These are the activations of a small neural network, seen along a few directions. Each row is one input.
In each table, some parts of the input vary, and every possible input appears once, in random order.
Descriptions start from the smaller parts, as in this example, which fits no table here: one of 4 places along a line, together with either a single point or one of 11 places around a ring or (one of 2 separate values, together with one of 8 places around a ring).
Shared parts are said once, and a part with two or three values counts as separate values.
In the rows, 128 means zero.

Other details of the inputs shift rows strongly along two fixed directions, in all tables alike. That doesn't count.

Table:
row 1: [127 143 155 132 115 110 133 124 144 129 122 124 125 140 136 147]
row 2: [121 188 170 132 102 122  95 102 156 123 138 154 139 160 122 135]
row 3: [134 222 188 143  82 106 104  70 169 129 127 125 164 159 123 162]
row 4: [142  55  56 115 163 155 155 175  81 130 153 119 115  71 125  79]
row 5: [132 118 142 135 137  98 179 119 120 162  88  67 150  97 140 150]
row 6: [158 179 162 165  87  98 152  48 146 134 153  82 142 115 110 157]
row 7: [142 112 105 140 121 146 123 123 125 119 168 145 118 105 105 114]
row 8: [124 183 162 125 108 114  91  98 155 120 141 140 126 161 126 147]
row 9: [153 122 120 152 129 106 200  98  98 144 128  47 162  72 119 119]
row 10: [127 197 168 150  89 119  87  92 159 109 137 150 144 175 125 154]
row 11: [143 189 181 154  93  94 147  86 165 133 111  95 167 145 132 173]
row 12: [128 204 192 147  73  94 100  79 170 112 140 148 136 184 129 169]
row 13: [115  87  94 103 141 163  76 189 135 104 154 213  92 159 134 101]
row 14: [136  39  61 118 164 154 161 157  83 136 143 117  94  61 114  87]
row 15: [137 130 121 129 143 112 178 106 118 154  78  54 169  91 129 142]
row 16: [135  47  65 111 163 146 160 170  72 130 151 109 105  66 124  79]
row 17: [135 162 134 136  94 141  65 130 141  89 215 196 115 154 109 111]
row 18: [105  78  93  89 162 169  95 185 108 123 135 184  93 122 131  86]
row 19: [103  97 122 112 144 155  69 192 137 112 164 217  94 156 129 103]
row 20: [148 145 135 140 109 114 134 101 121 121 171 104 128 115 121 124]
row 21: [123 141 121 132 125 140 102 135 134 118 129 155 122 150 133 126]
row 22: [122 157 150 129 112 131  77 145 160 120 158 191 121 167 133 138]
row 23: [118  53  74 106 183 156 146 182  86 136 102 124 114  97 126  91]
row 24: [133 154 122 139  96 157  55 128 153  93 218 227  90 158 103 113]
row 25: [134 120 142 136 137 106 192 117 123 150  84  67 151 102 141 148]
row 26: [118 166 134 119 112 152  42 147 150  97 174 223 101 188 120 122]
row 27: [140 172 152 160  90 125 110  84 149 111 184 156 125 137 100 132]
row 28: [137 201 197 147  84  91 115  82 175 123 135 120 139 171 135 173]
row 29: [136 120 141 141 138 105 191 120 128 150  83  65 157 104 136 144]
row 30: [114 161 151 106 111 143  47 135 156 108 167 200  96 176 127 120]
row 31: [112  45  82 100 168 156 131 189 102 122 117 157  99 116 138  97]
row 32: [138 137 117 129 143 113 176 107 120 155  83  64 162  96 133 141]
row 33: [132 120 125 139 138 107 184 104 105 151  72  51 148  97 138 141]
row 34: [116  93 102 104 144 164  77 198 140 106 159 214  88 155 136 103]
row 35: [135 132 121 135 124 122 161 114 128 141  95  92 152 128 137 142]
row 36: [124 207 186 153  79 103 120  70 159 117 128 127 151 178 129 169]
row 37: [131 181 164 132 106 115  92  99 146 118 140 140 124 167 124 149]
row 38: [135 113 133 140 136 105 190 111 122 147  78  65 160 108 135 141]
row 39: [131 186 173 150  89  94 147  71 147 133 106  89 153 153 131 169]
row 40: [130 117 127 141 135 114 190 110 116 148  77  61 161 111 133 139]
row 41: [118  40  72  98 172 154 146 180  96 135 102 115 101 107 141 100]
row 42: [131 127 126 125 143 104 181 104 110 156  78  53 152  90 132 141]
row 43: [130 123 127 146 141 113 182 107 111 147  76  61 157 104 133 135]
row 44: [109  76 109  98 154 156  70 198 131 118 161 202  79 146 137 103]
row 45: [109 163 145 117 119 138  75 129 144 107 154 186 113 164 123 128]
row 46: [111 164 148 121 114 144  57 136 141  97 166 209 102 181 119 126]
row 47: [151 125 122 147 126 107 195  95  95 142 132  55 155  74 123 124]
row 48: [151 111 115 153 131 116 202  85 103 150 121  58 145  64 114 131]
row 49: [131 119 144 137 140 104 184 118 119 160  88  71 156  98 141 149]
row 50: [108  81  88 102 142 173  74 190 126 101 150 204  96 157 128  98]
row 51: [125 200 175 139  93 110  88  92 149 114 144 152 127 173 120 155]
row 52: [143 111 126 137 133 107 189 111 124 149  74  57 168 102 137 148]
row 53: [117  49  85 103 171 157 120 203 112 136 123 156 112 105 137 101]
row 54: [115  54  79  89 175 153 140 179  91 146 101 123 104  86 136  89]
row 55: [131 186 159 138 102 122  92 103 150 114 138 148 142 165 118 149]
row 56: [118 187 163 135 108 118  98 101 153 117 139 150 140 161 119 141]
row 57: [107  57  77 106 172 164 123 184  91 122 115 152  96 113 136  92]
row 58: [140 137 123 126 137 117 175 107 122 162  80  66 162  95 137 136]
row 59: [110  66  84 101 163 164  89 185 108 113 135 171  80 134 136  92]
row 60: [125  33  77  98 174 144 153 180 100 138  99 111 104  99 143 102]
Each input here is: one of 6 places along a line, together with either one of 2 separate values or one of 8 places along a line.
Q: The inputs of row 49 and row 53 match in every part but the place on the line of 6. If row 18 is changed in the same way as row 49 into row 53, which row does it become?
A: row 3
Q: The inputs of row 56 and row 42 match in every part but the place on the line of 6. If row 29 is changed in the same way as row 56 into row 42, which row does it become?
A: row 1
Q: Change only the choice among 2 separate values in row 6. List by row number the other rows that result.
A: row 20
Q: Change only the place on the line of 6 in row 13. List by row number the other rows that result.
A: row 12, row 31, row 38, row 52, row 60
Q: Change only the place on the line of 8 in row 26. List by row number the other rows that result.
A: row 13, row 21, row 22, row 32, row 34, row 35, row 58

Table:
row 61: [122 118 133 115 116 132  88 143 137 106 188 188  95 145 121 114]
row 62: [123 134 151 122 127 106 170 103 131 154  67  67 154 124 153 151]
row 63: [ 98  58  75  87 171 174  90 224 114 125 124 200  90 140 146  91]
row 64: [136  30  72 116 175 136 194 172  86 152 116  86 133  58 129  98]
row 65: [111 174 163 124 118 122  80 130 154 111 129 181 114 182 134 149]
row 66: [118  74  98 114 143 157 100 190 121 110 180 190  95 123 123  92]
row 67: [136 185 171 157  85 118  96 102 166 107 182 169 129 168 121 145]
row 68: [132 213 157 141  97 126  59  91 142 113 177 162 131 154 112 134]
row 69: [129 173 178 147 111  87 159  76 147 148  66  59 168 138 136 170]
row 70: [150  67  91 129 154 130 193 146 106 147 111  78 134  73 135 113]
row 71: [146 145 157 147 109  93 183  86 131 142 124  61 146 103 130 149]
row 72: [121  73  97 122 147 161  98 184 118 109 174 192  86 126 127  94]
row 73: [138 169 127 144 117 114 168  68  96 132 101  61 161 108 116 131]
row 74: [105  72  52  85 164 185  86 180  79  97 156 183  80 124 118  61]
row 75: [116  35  77 100 183 148 182 183  93 160  57  83 140  85 155 104]
row 76: [128 174 173 137  86 112  91 105 158 105 187 167 113 161 120 140]
row 77: [142 215 157 164  95  98 166  38 116 131 105  55 186 123 114 153]
row 78: [131 123 130 120 112 135  91 148 145 105 186 191 110 144 118 116]
row 79: [145 128 146 145 118  94 181  95 118 146 122  73 150  96 124 144]
row 80: [153 167 165 164  96  86 178  59 143 143 120  59 151 123 127 163]
row 81: [135 160 131 132 125 120 163  67 119 148 105  74 148  93 112 133]
row 82: [112 140 141 112 120 138  71 149 161 108 126 179 119 176 132 128]
row 83: [134 176 171 152  87 118  92 103 157 106 179 172 112 165 122 142]
row 84: [138  64  52 107 186 152 165 159  70 159 105  69 136  50 126  87]
row 85: [128 194 131 130  95 141  82  95 135  93 163 166 135 166 109 117]
row 86: [119 186 176 125  89 123  79 114 175 113 129 175 138 191 142 150]
row 87: [135 162 158 136  91 122  95 123 160 105 184 174 121 153 120 134]
row 88: [122 187 175 124 103 122  73 120 170 110 132 171 133 194 127 156]
row 89: [ 95  47  87  84 168 174  86 212 109 119 119 197  81 141 148  86]
row 90: [123 114 134 113 152 116 159 128 120 148  73  76 138 123 138 144]
row 91: [152 204 158 151 107  93 148  51 120 151 115  50 166 104 119 153]
row 92: [136  32  74 120 174 142 194 179  89 148 115  84 125  58 133  95]
row 93: [144 215 152 161  94 100 168  40 121 132 107  53 191 125 113 151]
row 94: [132 134 127 143 102 138  91 130 147 104 176 178 112 155 119 136]
row 95: [114 151 117 123 126 161  74 124 128 112 163 192 111 134 103 105]
row 96: [124 122 131 124 141 111 170 130 117 159  67  81 143 115 149 145]
row 97: [108 181 177 123  99 116  69 109 172 109 130 165 121 192 132 150]
row 98: [126 165 124 112 120 143  61 118 127 113 176 166 104 143 118 111]
row 99: [107  68  62  92 170 189  84 179  93 116 152 198  77 104 107  67]
row 100: [121 122 129 115 141 111 168 128 122 158  71  80 139 117 151 145]
row 101: [105  59  74  81 180 170  90 220 118 113 121 200  87 139 141  94]
row 102: [127 159 156 129 133  93 172  95 136 149  69  67 154 128 145 167]
row 103: [143  34  73 114 171 140 196 176  93 146 112  81 124  56 134  96]
row 104: [116 188 177 131 105 122  73 120 167 112 134 171 136 196 126 156]
row 105: [131 163 154 141 132  96 175 101 139 151  69  69 172 128 141 168]
row 106: [118  67 104 114 167 133 179 157 101 158  57  79 145  94 154 121]
row 107: [134 177 180 144 117  88 162  80 139 150  70  61 165 142 133 176]
row 108: [154 106 110 143 123 118 176 111 124 138 116  80 143  97 128 144]
row 109: [129 161 157 144 135  94 173 100 134 150  66  71 166 125 142 169]
row 110: [106 139 143 119 123 139  71 150 158 110 128 179 122 178 131 129]
row 111: [131  72  87 117 142 161 100 180 127 109 170 188  89 132 124  94]
row 112: [140  30  64 128 175 144 192 170  90 151 109  84 125  69 131  98]
row 113: [138  27  63 124 167 143 184 162  81 144 105  85 109  67 131 110]
row 114: [105  58  73  80 168 173  90 223 118 123 122 201  87 139 147  91]
row 115: [142 110 132 144 130 104 180 114 114 145 124  82 151  89 125 136]
row 116: [134 170 157 146  81 119  87  93 160 101 178 166 107 170 120 154]
row 117: [149 133 140 165 118 102 180  93 127 145 116  72 152 107 126 147]
row 118: [110 174 161 129 108 126  81 136 156 121 130 182 124 181 140 148]
row 119: [126 115 117 139 113 146  84 146 136 101 176 191  97 149 120 127]
row 120: [134 180 180 150 118  90 162  81 142 149  71  62 175 141 133 178]
row 121: [140 111 134 141 128 106 179 117 113 143 123  79 137  90 127 133]
row 122: [112 100  78 104 154 182  84 162 112 116 159 195 101 117 105  80]
row 123: [143 144 112 130 133 131 168  86 119 149 101  79 158  84 110 125]
row 124: [139  32  71 128 172 139 189 163  84 149 105  83 110  70 131 100]
row 125: [126 139 147 140 108 131  95 140 144 106 181 178 109 145 122 123]
row 126: [139 111 133 146 130 108 180 121 115 144 123  80 146  87 127 134]
row 127: [131 176 176 148  85 115  92 108 156 105 183 170 113 161 120 140]
row 128: [125 123 132 125 116 140  89 141 141 104 183 184  89 151 127 114]
row 129: [139 192 135 125 105 136  64 106 144 114 174 163 127 148 113 123]
row 130: [107 163 164 130 112 127  71 129 162 110 126 173 127 182 130 142]
Q: What do these inputs look like to the network?
A: one of 5 places along a line, together with either one of 3 separate values or one of 5 places around a ring or one of 6 places along a line
Q: The inputs of row 66 and row 126 match in every part but the place on the line of 5. If row 92 is changed in the same way as row 66 into row 126, which row does it become?
A: row 125
Q: The inputs of row 95 and row 122 match in every part but the place on the line of 5. If row 118 is changed in the same way as row 95 into row 122, which row does it become?
A: row 63
Q: Change only the place on the line of 5 in row 90. List by row number the other rows that result.
A: row 88, row 104, row 107, row 120
Q: Change only the place on the ring of 5 in row 89. List by row number the other rows that result.
A: row 65, row 69, row 96, row 107
